A small network was shown many inputs. Here are its activations along a few directions, one row for each input.
In each table, some parts of the input vary, and every possible input appears once, in random order.
A made-up example of a description, with smaller parts first: one of 3 separate values, together with either a single point or one of 9 places along a line or (one of 4 places along a line, together with one of 8 places around a ring).
Shared parts are said once, and a part with two or three values counts as separate values.
In the rows, zero is written as 128.

Other details of the inputs vary at random and push rows far along two fixed directions, the same in every table; ignore that.

Rows:
R1: [209 109 103 155  55 185 117 104 103 205 145]
R2: [119 152 139 122 131 130 104 115 153  96 110]
R3: [119 143 115 100 134 126 147 131 139 116 104]
R4: [145 142 105 176 136 118 143 155 161 156 189]
R5: [137 107 107 210 144 117 186 221 199 146 234]
R6: [129 151 139 100 132 121 128 143 142 116 112]
R7: [132 145 120 116 163 114 121 129 131 119 107]
R8: [132 106 145 122 152 105 137 119 113 122 104]
R9: [119 125 126  91 149 146  98  99 156  84 149]
R10: [108 117 159 131 122 117 103 106 136 111 116]
R11: [103 116 134 113 118 104 110 126 110 126 118]
R12: [ 93 122 141 113 120 124 112 131  95 123 119]
R13: [119 108 143 118 140 108 111 133 115 130 107]
R14: [199 116 109 158  58 206 121 112  87 200 149]
R15: [120 154 123 113 140 132 145 131 112 102 115]
R16: [118 114 135 117 129 100 137 112 106 118 113]
R17: [103 157 121 109 130 134 118 146 116 109 120]
R18: [126 119 107 203 141 114 196 200 204 156 227]
R19: [211  98 107 161  94 185 138 105 117 207 127]
R20: [121 112 141 122 154 100 119 116 111 131 109]
R21: [194 155  82 137  95 169 107  95 108 174 126]
R22: [107 160 118 113 142 128 125 128 112 112 122]
R23: [130 134 126 106 157 130 147 138 145 118  94]
R24: [113 125 105 203 123 133 187 212 177 139 241]
R25: [121 147 123  98 124 123 131 141 134 109 114]
R26: [116 105 153 135 137 123 107 110 132 108 106]
R27: [125 119 151 117 138 100 134 116 115 124 111]
R28: [114 152 113 106 127 117 113 138 129 112 116]
R29: [119 118 158 107 122 110 125 129 124 130 113]
R30: [198 117  92 166  78 167 108  89  93 205 149]
R31: [102 153 130 125 124 150 111 118 131  87 116]
R32: [107 109 135 106 126 112 144 118 121 129 105]
R33: [ 42  84 137 200 159  76 214 217 183 117 237]
R34: [112 121 150 113 125 103 107 129 119 133 117]
R35: [137 152 133 110 146 111 138 128 134 110 111]
R36: [ 97 125 137 121 133 116 122 117  93 125 123]
R37: [129 142 123 111 150 121 113 146 133 115 105]
R38: [111 147 123 124 123 130 109 115 146  89 115]
R39: [108 120 143 121 132 118 141 119  94 115 118]
R40: [115 125 147 118 139  96 116 112 114 136 119]
R41: [100 113 143 130 115 118 106 104 127 103 117]
R42: [115 114 150 108 134 111 141 120 130 136 104]
R43: [122 155 129 106 135 115 110 141 136 120 114]
R44: [110 151 123 101 136 146 149 133 124 116 105]
R45: [127 103 151 111 136 115 129 135 121 128 105]
R46: [142 139 127 115 161 117 141 132 131 106 102]
R47: [203 139 105 154 100 196  94  95 133 152 112]
R48: [200  94 109 145  85 210  90  58 120 175 179]
R49: [ 91 119 150 131 116 138 107 107 112 100 117]
R50: [129 149 116 110 138 112 141 126 124 105 111]
Description of these inputs: one of 2 separate values, together with either a single point or (one of 4 places along a line, together with either a single point or one of 5 places around a ring).
Q: Changing only the choice among 2 separate values turns R9 into R48. The same change can be made to R35. Which row results?
A: R27
Q: Changing only the choice among 2 separate values turns R26 into R47. The same change can be made to R40. Which row results?
A: R4
Q: A walk changes only the place on the line of 4. It starts at R23 and steps to R18. List the rest of the walk in order.
A: R3, R44
Q: A walk changes only the place on the ring of 5. It starts at R15 and steps to R44. List the rest of the walk in order.
A: R24, R17, R22
Q: A walk changes only the place on the line of 4. It starts at R26 and steps to R10. List the rest of the walk in order.
A: R41, R49
Q: Which other rows does R42 become when the choice among 2 separate values takes its other values? List them by row number.
A: R18
Q: Which other rows does R3 become when the choice among 2 separate values takes its other values? List them by row number.
A: R32

Rows:
R51: [ 43 115 169 118 164  74 121 150 161  61 135]
R52: [164 142  99 146 116 157 134 142 141 145 158]
R53: [163 174 124  51 118 159  75  74  85 116  36]
R54: [222 139 109  93  83 202  96  64  83 182  57]
R55: [ 49 153 135 117 174  77 150 171 159  62 137]
R56: [ 68 164 147  56 161 108 125 127 127  61  70]
R57: [202 130  98 170 103 181 138 132 146 183 162]
R58: [224 170  95 103  83 207  79  66  82 165  64]
R59: [148 137 144  66 117 164  60  40  83 110  50]
R60: [ 83 153 157  49 174  89 116 124 127  69  58]
R61: [ 82 135 165  61 162  82 132 115 105  79  47]
R62: [156 140 144  54 110 139  87  70  52 149  25]
R63: [179 147  85 177  95 186 142 138 140 169 171]
R64: [191 119 102 182  96 152 145 129 122 193 158]
R65: [100  82 137 190 130 103 153 144 151 135 210]
R66: [ 84 116 124 187 122 121 140 170 176 108 215]
R67: [ 73 106 172  72 144  98  99  84  80  95  74]
R68: [128 126 114 181 145 107 157 180 178 139 198]
R69: [ 67 116 155 108 169  58 164 165 143  90 129]
R70: [115 128 151  81 141 108 136 114 109 112  74]
R71: [ 51 102 162 125 152  78 125 145 151  81 139]
R72: [ 50 154 136 109 171  74 146 171 160  67 142]
R73: [201 138  93 180 105 170 130 131 141 183 160]
R74: [186 116 103 178  96 145 144 134 126 194 169]
R75: [197 131  97 181 106 175 140 139 147 179 164]
R76: [165  89 124 187  74 164 118 119 109 193 173]
R77: [218 138 114 101  77 187  89  61  46 199  48]
R78: [126 129 110 171 139 130 164 178 173 125 193]
R79: [152 150  96 146 110 160 136 142 141 146 160]
R80: [ 61 123 145 120 180  59 154 168 155  80 128]
R81: [165 119 108 159 117 147 145 138 138 160 144]
R82: [ 63 118 181  69 141  86  99  98 102  77  63]
R83: [ 89 137 140  97 134 130  96  93 120  78 113]
R84: [115  96 126 170 136  96 175 179 140 158 189]
R85: [155 104 122 154 111 139 153 140 114 175 146]
R86: [166 137 142  55 109 156  95  66  49 147  15]
R87: [ 96 112 128 182 125 121 133 164 171 108 205]
R88: [191 116  95 171 101 160 144 139 140 190 170]
R89: [103  87 128 183 133 112 142 140 159 131 203]
R90: [ 64 143 141 114 176  85 153 170 160  62 130]
R91: [109 137 140  84 149  98 118 121 119 108  82]
R92: [111 108 118 182 130 130 131 142 162 112 210]
Q: Changing only one part turns R52 into R60. The same change can be made to R90. Which row results?
A: R75
Q: Changing only one part turns R86 into R63. The same change can be made to R85. Which row results?
A: R56
Q: What do these inputs look like to the network?
A: one of 6 places along a line, together with either one of 2 separate values or one of 5 places around a ring
Q: List by row number the other rows that have the place on the line of 6 in common with R81.
A: R54, R71, R80, R88, R89, R91
Q: Which other rows does R51 become when the choice among 2 separate values takes its other values? List them by row number.
A: R59
Q: List by row number the other rows that have the place on the line of 6 in common with R61.
A: R64, R65, R69, R70, R74, R82

Rows:
R93: [110  73 156 147 134  81 114 121 151 134 159]
R94: [213 153  82 164  80 219 110 117 128 154 162]
R95: [100  90 174 129 146  70 118 132 123 142 127]
R96: [ 98 106 153  51 150 115 112  85 119  83  63]
R97: [248 140  89 189  94 203 137 151 144 205 171]
R98: [ 63 138 131 134 137 112 176 177 161 104 171]
R99: [125 118 110 199 117 118 195 198 164 144 191]
R100: [106 104 125 114 134 103 152 154 113 123 118]
R101: [ 94 186 145  25 143 120 103 116  96  64  51]
R102: [143 123 132 142 113 148 146 133 169 120 132]
R103: [207 211  82  62  91 198  56  52  71 165  32]
R104: [152 178 125  80 165 126  93 113 126 117  52]
R105: [227 170  53 202  77 216  93 118 144 185 178]
R106: [117 101 142 101 160 116 137 138 122 125 102]
R107: [186  83 119 195  56 175  88  99 107 193 184]
R108: [148 112 126 195 133 151 179 182 175 169 177]
R109: [ 59  96 155 164 128  68 138 163 132 135 200]
R110: [119 102 147 140 108  90 118 119  95 153 104]
R111: [100 154 123 129 157  86 179 193 155 102 164]
R112: [182 124 121 107  90 155 117  60  52 174  78]
R113: [ 91  82 146 184 154  86 168 135 169 119 208]
R114: [100 115 122 105 119 141 131 133 106 131 124]
R115: [129 132 147 100 121 159  81  50  65 116  72]
R116: [ 97 161  97 141 165  71 167 190 166 102 154]
R117: [ 58 105 144 164 141  84 163 158 128 114 193]
R118: [183 107  99 146  76 210  96  96 100 164 133]
R119: [ 98 171 129  77 178  89 108 112 167  69  83]
R120: [ 84  88 162 144 176  72 154 147 134 108 139]
R121: [ 79 157 155  51 134 145  99  88 114  61  38]
R122: [124 159 150  57 165 114 110 111 143  64  80]
Q: What do these inputs look like to the network?
A: one of 5 places around a ring, together with one of 6 places along a line
Q: Changing only the place on the line of 6 turns R110 into R111. The same change can be made to R107. Which row results?
A: R94
Q: A walk changes only the place on the line of 6. It starts at R104 and steps to R97. List the rest of the walk in order.
A: R108, R106, R120, R95
Q: Which other rows does R117 become when the place on the line of 6 takes its other values? List them by row number.
A: R98, R101, R103, R109, R114
